Each row below holds a small network's activations on one input, seen along a few directions.
In each table, some parts of the input vary, and every possible input appears once, in random order.
Descriptions start from the smaller parts, as in this example, which fits no table here: values(3) and (point or ring(11) or (line(4) and ring(5))).
Shared parts are said once, and a part with two or three values counts as separate values.
In the rows, zero is written as 128.

Other details of the inputs shift rows strongly along two fixed directions, in all tables alike. That doesn't count.

A family of inputs:
row 1: [151  80  87  90 156 134 127 145  93 130 143 126]
row 2: [ 99 158 155 120  80 108 124 123 127 130 118 134]
row 3: [127 138 143 122  91 110 142 110 124 127 121 126]
row 4: [130 105 121  82 109 121 136 149 100 130 131 114]
row 5: [120 148 140 151  94 128 134 125 130 132 132 134]
row 6: [109 151 135 126  95 116 130 127 124 129 128 134]
row 7: [158 106  96 169 205 158 132 124 134 104 145 140]
row 8: [134 118 134 101 107 116 131 119 114 123 125 122]
row 9: [102 128 146  99 113 131 114 134 125 150 134 115]
row 10: [127 123 141  99 103 123 123 126 112 142 113 129]
row 11: [113 130 120 170 167 133 146 117 152 128 144 137]
row 12: [147 136 118 173 158 140 124 123 160 118 115 133]
row 13: [137 114 136  85 102 118 124 123 110 125 124 120]
row 14: [125 146 152 103  83 118 101 138 120 144 116 115]
row 15: [132  80  93  82 175 138 109 154 107 122 157 118]
row 16: [123 167 131 182 155 138 147 105 155 118 118 146]
row 17: [126 130 135 137 126 119 153 123 127 120 120 128]
row 18: [ 99 167 158 169 114 120 142 109 160 130 119 141]
row 19: [110 126 138  88 115 131 109 141 117 143 132 114]
row 20: [164 111 100 147 195 149 148 109 134 107 131 134]
row 21: [148 137 116 175 158 141 125 123 159 121 115 128]
row 22: [141 110  80 171 218 150 148 128 143 112 155 136]
row 23: [128 166 143 193 127 117 137 110 159 121 115 142]
row 24: [130 113 138  87 107 124 118 130 107 139 117 131]
row 25: [148  93 108  88 166 143 128 144 100 122 129 109]
row 26: [128 136 153  91  79 118 127 118 117 136 114 118]
row 27: [112 160 140 177 149 137 146 110 162 129 123 139]
row 28: [138 160 122 198 141 125 146 117 157 123 126 141]
row 29: [122 158 152 181 131 122 166 103 153 115 104 140]
row 30: [165 105  86 171 204 148 122 131 151 105 131 130]
row 31: [105 158 152 153 122 129 136 116 154 133 122 138]
row 32: [113 133 117 164 155 135 149 123 150 134 146 135]
row 33: [115 143 161 108  72 128 110 132 119 141 122 125]
row 34: [144 133 105 181 150 131 132 126 154 119 124 130]
row 35: [146 132 112 167 153 130 161 103 138 113 129 134]
row 36: [117 132 144 112  88 112 145 132 116 131 118 121]
row 37: [138 106  95 164 227 160 141 123 152 118 150 138]
row 38: [133 109 123  96 102 118  95 150 121 130 124 113]
row 39: [135 127 130 113 109 129  99 141 129 137 114 110]
row 40: [119 134 143 127  95 109 137 116 120 137 116 137]
row 41: [131 106 121  93 103 131 109 148 100 131 146 121]
row 42: [134 117 117 104  91 119 105 152 123 137 128 113]
row 43: [ 98 120 143 102 108 119 118 136 127 142 140 122]
row 44: [126  81  93  90 165 139 117 153 111 134 164 117]
row 45: [146  79 102  84 165 133 129 148  98 114 137 115]
row 46: [162  84  94  87 168 136  95 156 107 118 146 119]
row 47: [122 149 115 155 137 128 144 123 135 122 133 140]
row 48: [130 159 139 195 149 147 141 105 149 122 120 138]
row 49: [151  78  89  90 157 132 124 143  93 127 142 126]
row 50: [137 125 137  93 105 124  99 145 119 135 126 123]
row 51: [126  91 108 104 174 141 117 141 124 128 153 124]
row 52: [121 124 131  79 114 129 107 142 109 129 130 128]
row 53: [130 112 138  79 112 128 128 142 107 131 119 113]
row 54: [114 157 166 141  83 129 122 119 136 134 117 137]
row 55: [112 143 168 101  75 115 136 128 123 135 105 124]
row 56: [130 105 125  91 107 129 106 146 100 130 145 122]
row 57: [123 171 160 159  94 119 124 118 151 137 108 133]
row 58: [113 132 154 108  76 119 110 134 113 134 129 126]
row 59: [149  77  97  88 163 131 119 140  94 123 137 127]
row 60: [122 138 146 107  76 105 107 140 121 138 126 123]
row 61: [109 154 140 185 159 141 149 106 168 134 129 139]
row 62: [126 118 141 100 101 116 123 125 111 135 116 133]
row 63: [158  94 103  86 160 143 123 129 101 122 134 110]
row 64: [125 143 136 152  97 114 119 128 147 130 115 125]
row 65: [123 170 145 182 100 112 138 116 153 130 117 138]
row 66: [ 98 169 145 174 107 119 152 115 157 136 127 139]
row 67: [102 148 147 102  75 107 119 131 117 133 126 130]
row 68: [101 154 144 159 117 118 142 117 149 131 130 136]
row 69: [133 156 132 173 117 121 166  98 145 122 120 136]
row 70: [148 124  88 158 217 157 135 122 131 109 137 134]
row 71: [102 153 157 104  75 111 117 127 123 132 117 132]
row 72: [155  79  95  81 173 145 114 141  90 130 133 119]
Description of these inputs: line(8) and (values(3) or line(6)).
The inputs of row 7 and row 33 match in every part but the line(8) part. If row 30 is changed in the same way as row 7 into row 33, which row does it become?
> row 21
Which other rows does row 35 become when the values(3) part takes its other values? List them by row number.
> row 36, row 49
Which other rows agree with row 66 in the line(8) part? List them by row number.
> row 1, row 4, row 5, row 28, row 32, row 42, row 47, row 69
Which other rows does row 2 become when the line(8) part takes its other values? List them by row number.
> row 6, row 16, row 47, row 52, row 67, row 70, row 71
Which other rows does row 68 become when the line(6) part takes its other values? List them by row number.
> row 11, row 56, row 60, row 64, row 67
Which other rows agree with row 58 in the line(8) part? List them by row number.
> row 2, row 8, row 15, row 23, row 38, row 43, row 45, row 59
Which other rows does row 25 become when the values(3) part takes its other values? List them by row number.
> row 63, row 72

A family of inputs:
row 73: [132 106 132  85 128 117 130 127 112 131 115 119]
row 74: [105 149 155 153 122 133 134 111 156 147 124 128]
row 75: [105 164 158 171  94 101 171 106 153 127 102 139]
row 76: [103 170 151 169 138 134 132 103 148 130 126 147]
row 77: [150  99 113 104 108 124 119 129 106 126 135 128]
row 78: [123 100 104 101 123 132 103 153 107 140 153 125]
row 79: [133  96 117  95 120 129 136 136  95 128 140 129]
row 80: [131 112 118  94 122 123 135 136  93 120 139 134]
row 81: [120 122 108 106 123 126 103 151 107 134 151 130]
row 82: [ 80 181 160 155  83 112 142 124 155 136 122 135]
row 83: [134 135 115 183 149 134 134 122 165 130 141 132]
row 84: [127 181 157 173  89 112 147 103 151 116  96 131]
row 85: [ 84 173 170 179  79 117 151 114 164 150 123 133]
row 86: [134 137 127 129 154 130 148 109 128 117 116 129]
row 87: [110 103 131  90 127 136 112 141 110 139 155 125]
row 88: [137  99 113  98 141 126  93 159 126 127 136 108]
row 89: [135 100 130  83 124 134 124 121  96 135 127 125]
row 90: [139 104 113 103 108 120 134 137 108 138 132 115]
row 91: [152 141 109 172 145 124 146 109 132 106 128 148]
row 92: [115 110 127  98 148 129 111 138 133 138 131 120]
row 93: [109 101 125  88 140 123 116 149 124 132 144 116]
row 94: [146 105 131  92 126 137 121 125 102 133 119 129]
row 95: [150 119  75 169 207 146 127 135 153 105 151 133]
row 96: [115 125 131 108  93 106 104 148 140 138 130 121]
row 97: [114 110 122  84 140 134 109 146 104 128 158 129]
row 98: [135 116 140  87 112 117 125 131 117 133 104 118]
row 99: [100 121 148 101 103 129 124 136 131 147 143 116]
row 100: [126 132 124 107 118 129  98 150 129 126 133 114]
row 101: [112 158 158 163 119 137 133 113 162 147 114 130]
row 102: [140 149 150 165  95 120 145 109 145 128 106 125]
row 103: [141 135 143 102  95 124 116 129 103 123 112 131]
row 104: [125 165 126 172 117 112 161 111 142 118 113 137]
row 105: [154 118 111 154 134 126 146 118 137 123 129 127]
row 106: [177 115  83 176 242 163 152 107 127  96 132 149]
row 107: [149 103 108 107 123 110 127 136 123 120 123 122]
row 108: [112 150 154 150 116 138 119 115 143 143 121 137]
row 109: [125 122 128  85 131 140  94 145 109 135 137 129]
row 110: [127  99 106 100 125 130 109 158 115 148 153 111]
row 111: [115 175 150 163  74 103 150 107 127 129 112 146]
row 112: [116 130 111 152 142 117 129 139 147 131 132 128]
row 113: [108 116 121  85 139 132 115 147 117 127 150 117]
row 114: [118 117 147  99  96 122 140 118 105 132 130 129]
row 115: [134 133 124 101  88 109 125 131 118 122 122 121]
row 116: [154 103 129  99 120 136 121 136 109 132 118 112]
row 117: [ 74 184 181 179  55 112 144 107 156 149 118 145]
row 118: [144 152 135 148 132 130 140 117 134 115 103 129]
row 119: [135 106 129  96 122 142  97 153 122 143 134 110]
row 120: [132 141 130 184 142 141 119 117 152 124 130 137]
row 121: [ 94 171 148 174 110 122 142 118 148 129 133 150]
row 122: [109 192 179 151  74 111 151  96 150 132  85 136]
row 123: [108 158 150 170  82 118 121 115 154 140 128 140]
row 124: [148 120 107 194 204 148 182  97 148 108 135 138]
row 125: [121 116 138 102  91 120 147 131 114 139 128 119]
row 126: [129  96 124  83 133 116 139 135 109 123 128 118]
row 127: [123 132 111 141 188 147 128 123 146 121 138 130]
row 128: [137 110  76 203 246 149 159 128 165 106 147 142]
row 129: [118 129 145 106 105 123  99 150 135 139 115 117]
row 130: [144  91 121  83 142 136 130 126 104 135 130 112]
row 131: [106 184 170 163  83 125 115 118 147 133 111 143]
row 132: [152 118 124 100 112 123 111 134  98 116 127 126]
row 133: [118 142 143 102 105 131  98 148 128 133 121 116]
row 134: [155  97 122  92 124 139 112 137  95 126 123 122]
row 135: [104 127 151 101 104 132 108 127 121 149 134 128]
row 136: [112 132 112 108 117 120 112 153 122 134 142 119]
row 137: [150 103 127  86 123 121 116 144 111 125 109 115]
row 138: [137 103 109  99 119 108 131 144 110 128 123 119]
row 139: [100 182 169 166  93 109 171  93 151 120 104 140]
row 140: [154  96 114  89 126 117 115 145 110 119 119 111]
row 141: [127 116 116  83 152 143  99 150 117 132 136 114]
row 142: [156 116  75 168 207 148 121 133 138 106 160 145]
row 143: [181  97  81 180 247 168 162 108 142 107 128 134]
row 144: [156  98 120 101 116 131 112 133 100 122 128 120]
row 145: [115 132 134  95  94 113 142 135 110 125 124 123]
row 146: [124 157 142 182  98 114 157 102 135 134 116 145]
row 147: [121 148 149 158 113 140 114 124 143 136 120 135]
row 148: [135 113 128  78 127 129 122 124  92 126 129 129]
row 149: [137 114 116  96 129 135  86 154 108 124 146 122]
row 150: [163 113  87 204 223 161 134 123 163 112 146 128]
row 151: [130 133 129 136 147 129 153 111 117 111 135 144]
row 152: [147 123  95 195 237 156 142 119 170 113 127 139]
The inputs of row 140 and row 88 match in every part but one. If row 146 is changed in the same way as row 140 into row 88, which row does it become?
> row 78
The inputs of row 82 and row 145 match in every part but one. If row 131 is changed in the same way as row 82 into row 145, which row does it become?
> row 103
The inputs of row 151 and row 97 match in every part but one. If row 102 is changed in the same way as row 151 into row 97, which row does it become?
> row 150
Describe the family of inputs behind these rows.
> values(2) and ring(5) and ring(8)
Which other rows does row 119 become when the ring(8) part takes its other values? List them by row number.
> row 74, row 83, row 85, row 99, row 101, row 110, row 150
Start at row 114 and move only the ring(5) part, one step at a time. The first step leads to row 124. Which rows follow, in order?
> row 126, row 139, row 151
Which other rows does row 93 become when the values(2) part takes its other values? List them by row number.
> row 126
Which other rows does row 132 become when the values(2) part takes its other values? List them by row number.
> row 149

A family of inputs:
row 153: [132 161 143 124 123 130 138 118 148 116  98 124]
row 154: [110 203 164 162  43  89 142 114 149 120  98 121]
row 155: [126 105 102 152 180 120 166 121 139 126 128 122]
row 156: [ 86 143 170  68  29 118 128 127  84 164 132 125]
row 157: [158  67 103  63 161 134 108 150 114 134 117  96]
row 158: [135 107 116  56  78 106  82 147  78 120 130 134]
row 159: [158 102 127 157 176 152 137 109 142 125 124 127]
row 160: [150 149 130 157 104 133 132 129 114 136 133 142]
row 161: [152 128 126 156 170 171 135 109 125 123 123 132]
row 162: [169  66  81  88 135 129 102 145  94 139 151 118]
row 163: [130 159 160 146 136 128 126 102 135 114 101 150]
row 164: [ 94 127 111 161 185 146 127 140 157 128 165 134]
row 165: [130 120  90 158 170 141  91 159 148 125 161 128]
row 166: [104 170 138 147 128 110 172 112 140 121 122 126]
row 167: [132 140 135 177  94 104 147 131 158 118 101 126]
row 168: [124 119 116 139 190 161  93 148 157 133 143 124]
row 169: [110 129 154 159 109 120 165 101 145 134 137 137]
row 170: [105 108 136  35  92 114 113 143  78 127 139 139]
Describe the family of inputs behind these rows.
> values(3) and (point or ring(5))
The inputs of row 162 and row 169 match in every part but the values(3) part. If row 165 is changed in the same way as row 162 into row 169, which row does it become?
> row 164
Which other rows does row 158 become when the values(3) part takes its other values? List them by row number.
> row 163, row 170
